Each row below holds a small network's activations on one input, seen along a few directions.
In each table, some parts of the input vary, and every possible input appears once, in random order.
Descriptions start from the smaller parts, as in this example, which fits no table here: one of 4 places along a line, together with either a single point or one of 11 places around a ring or (one of 3 separate values, together with one of 8 places around a ring).
Shared parts are said once, and a part with two or three values counts as separate values.
In the rows, zero is written as 128.

Other details of the inputs vary at random and push rows far along two fixed directions, the same in every table; ignore that.
To show where, the next rows are all for the same input, with only those details redrawn:
[177 210  96 151 117  78 104 122 109 118  83 107]
[ 35  78 170  85  89 158 217 137 184 102 158 214]
[ 86 159 133 101  72  78 155 117 152  79 101 179]
[195 182 102 169 155 135 117 141 106 157 112  88]
[155 109 136 157 174 208 172 159 133 180 162 117]
[ 95 162 130 106  79  82 152 118 149  85 103 171]
[ 93 162 130 105  77  80 152 117 150  84 102 173]

Table:
R1: [162  85 138 136 188 202 130 152 159 179 166 115]
R2: [ 45 146 113 113  65  90 141  82 119  69 103 141]
R3: [ 16  38 149  86 104 171 155 104 173  98 170 161]
R4: [140  64 132 177 158 216 144 109 116 188 171  73]
R5: [163 105 134 159 173 213 159 160 120 197 171 119]
R6: [167 185 130 152 112  46  71 129 106 117  90 102]
R7: [170  80 147 130 210 200 135 170 106 167 175 109]
R8: [177 177 104 127 124  64  54 125 110 127  78  94]
R9: [151 182  77 170  99  82  96  74  70 111  80  78]
R10: [165 155  78 153 113  79  51  72  95 112  86  71]
R11: [ 45  58 150  59 120 155 192 134 190  95 165 214]
R12: [178 211  96 152 118  79 103 123 108 119  83 106]
R13: [147  87 159 146 163 194 147 164 134 195 162 100]
R14: [153  94 151 172 186 197 158 178 103 184 166 108]
R15: [187 173 135 158 151 120 110 150  81 140 115  91]
R16: [ 95 127 127  92 113  61 114 132 125  76 113 171]
R17: [168  93 150 154 169 207 139 153 143 204 177 111]
R18: [177 130  64 160 161 136  87  91  73 138 117  64]
R19: [105 140 108  78  97  74 114 111 143  85 114 183]
R20: [ 40  68 175  88  95 161 207 151 155 123 152 193]
R21: [186 195 142 142 118  58  70 127 102 115  92  92]
R22: [ 82 119 152  90  90  53 100 125 149  73 109 175]
R23: [128  82 131 171 170 221 135 122 120 185 175  61]
R24: [162 144  63 154 173 144  81 107  80 136 123  55]
R25: [172  80 136 140 188 208 116 153 145 196 176 117]
R26: [ 31  44 162  51 110 150 189 144 168 103 159 208]
R27: [ 92 127 166  75  89  61 101 121 148  67 111 173]
R28: [184 201 111 147 115  71  82 116 132 126  88  98]
Describe the family of inputs behind these rows. -> one of 4 places along a line, together with either one of 2 separate values or one of 5 places along a line
Change only the place on the line of 5 in R12. List by row number the other rows that result. -> R5, R14, R15, R20

Table:
R29: [ 79 103 154 118 109 146 168 135 138 132 143 160]
R30: [118 138 135 100  91  67 108 114 142  91  97 167]
R31: [107 157 120  99 105  79 126 118 140  74 101 162]
R32: [112 140 128  98  94  59 110 123 130  86 113 167]
R33: [217 190  99 190 158 124  80 135  77 159 110  63]
R34: [145 161  82 161 123  77  70  92  95 107  92  80]
R35: [154 100 133 153 167 189 161 153 116 163 152 108]
R36: [151 102 157 155 164 182 138 152 129 164 164 102]
R37: [ 94 102 136 106 111 153 176 134 158 124 137 160]
R38: [ 93  92 173 110 119 138 154 133 154 118 148 152]
R39: [166 189  99 130 135  77  89 121 111 105  98 118]
R40: [147 105 140 162 165 187 154 144 115 174 158 116]
R41: [ 97  97 141 112 115 149 178 132 150 114 141 162]
R42: [ 92 103 151 121 108 152 164 129 150 118 151 166]
R43: [ 82 102 149  96 131 143 156 148 143 118 148 162]
R44: [146  99 160 144 166 179 136 155 129 174 156  97]
R45: [111 149 146 106  90  70 117 109 150  86 106 149]
R46: [104 163 114  93 101  82 124 120 147  83  97 160]
R47: [ 68  76 138 100 111 156 146 106 125 115 149 135]
R48: [104 143 127  93  90  60 109 128 129  94 109 162]
R49: [ 84 129 101 122  88  77 107  81 134  77 105 135]
R50: [230 168 106 172 171 109  63 138  82 164  98  70]
R51: [ 89  99 147 103 134 147 163 143 144 105 143 165]
R52: [ 89  97 149 117 115 141 178 130 140 122 144 160]
R53: [165  91 130 139 179 178 133 156 128 171 169 125]
R54: [148  81 116 145 171 203 132 112 107 160 165  89]
R55: [104 158 127 119  83  78 134 103 134  93 105 163]
R56: [219 168  76 180 173 131  59 100  55 155 109  30]
R57: [167 186 118 133 115  75  82 115 130 121  91 100]
R58: [ 66  77 119 116 112 155 144 105 157 121 147 139]
R59: [ 90 105 138 109 111 148 177 127 157 132 142 162]
R60: [122  78 115 163 172 193 125 132 113 173 157  78]
R61: [ 96 155 126 110  81  72 139 117 126  98  98 149]
R62: [157 106 151 155 166 185 137 147 137 166 164 104]
R63: [ 78  81 125  95 109 163 147  97 142 117 150 141]
R64: [159 183 102 140 111  79 106 128  98 116  82 100]
R65: [151 114 131 156 156 198 145 148 132 177 159 113]
R66: [163 167 119 128 116  67  77 128 105 124  83 113]
R67: [103 163 116  91 100  77 119 119 147  87 105 163]
R68: [171 179  94 123 120  68  77 125 120 123  98 122]
R69: [220 189  92 169 185 117  74 143  80 151 110  66]
R70: [154 187 103 128 130  80  92 134 102 108  86 107]
R71: [157 105 128 156 168 187 162 142 123 174 157 111]
R72: [101  86 152  97 118 142 145 136 164 134 137 170]
R73: [149 113 129 155 161 194 152 142 131 184 155 116]
R74: [ 93 158 135 115  73  79 123 120 127  92 105 152]
R75: [143 104 157 150 161 183 137 158 129 172 161  98]
R76: [ 91 104 160 110 110 148 152 134 170 126 150 153]
Changing only one part turns R69 into R43. The same change can be made to R34. Which row results? -> R60
Changing only one part turns R59 into R71. The same change can be made to R58. Which row results? -> R49
Describe the family of inputs behind these rows. -> one of 4 places along a line, together with either one of 2 separate values or one of 10 places around a ring
Change only the place on the ring of 10 in R72. List by row number the other rows that result. -> R37, R46, R57, R59, R65, R67, R68, R73, R76

Table:
R77: [ 69  43 158 110 160 196 156 134 166 128 193 130]
R78: [201 126 119 125 171 135  74 146 132 180 131  94]
R79: [188 177 134 161 158 148 137 172  93 157 121  89]
R80: [155 190 132 131 120 121 140 148 139 122 111 123]
R81: [154 200  87 158 117 101 117 116 123 140  81  86]
R82: [132 147 149 113  87  42 104 138 134  98  97 180]
R83: [101 130 117 149  96 128 142 119 108 135 122 123]
R84: [182 142 121 116 137  76  64 139 103 148 102 106]
R85: [146 122 171 145 166 169 172 171 119 154 160 142]
R86: [ 97 148 126  89 106  73  66 108 147  79 100 131]
R87: [175 167  44 119 163 119 106 115 105 115 106 125]
R88: [126 130 131 119 143 108  71 132 104 116 114 100]
R89: [178 139 105 174 140 164 112  96 113 172 136  75]
R90: [163 121  66 128 185 160 135 136  89 139 134 127]
R91: [ 69 120 137 110  51  81 144  79 121  87 114 162]
R92: [138 130 105 170 134 181 138 122 130 174 143  94]
R93: [120 142 150  99  84  59 114 131 176  95 110 194]
R94: [145  94 132 161 141 156 128 108  98 135 138  96]
R95: [ 69 105 140 103  71 104 144  74 161  66 120 163]
R96: [ 87 155 167  93  89  91 168 131 173  79 126 200]
R97: [ 62  27 168 115 160 194 166 144 137 131 195 131]
R98: [ 60  60 158 130 135 210 219 157 145 165 163 147]
Changing only one part turns R88 into R86. The same change can be made to R94. Which row results? -> R95
Describe the family of inputs behind these rows. -> one of 2 separate values, together with either a single point or one of 10 places around a ring
Change only the choice among 2 separate values in R79. List by row number the other rows that result. -> R80
Change only the choice among 2 separate values in R82. List by row number the other rows that result. -> R93
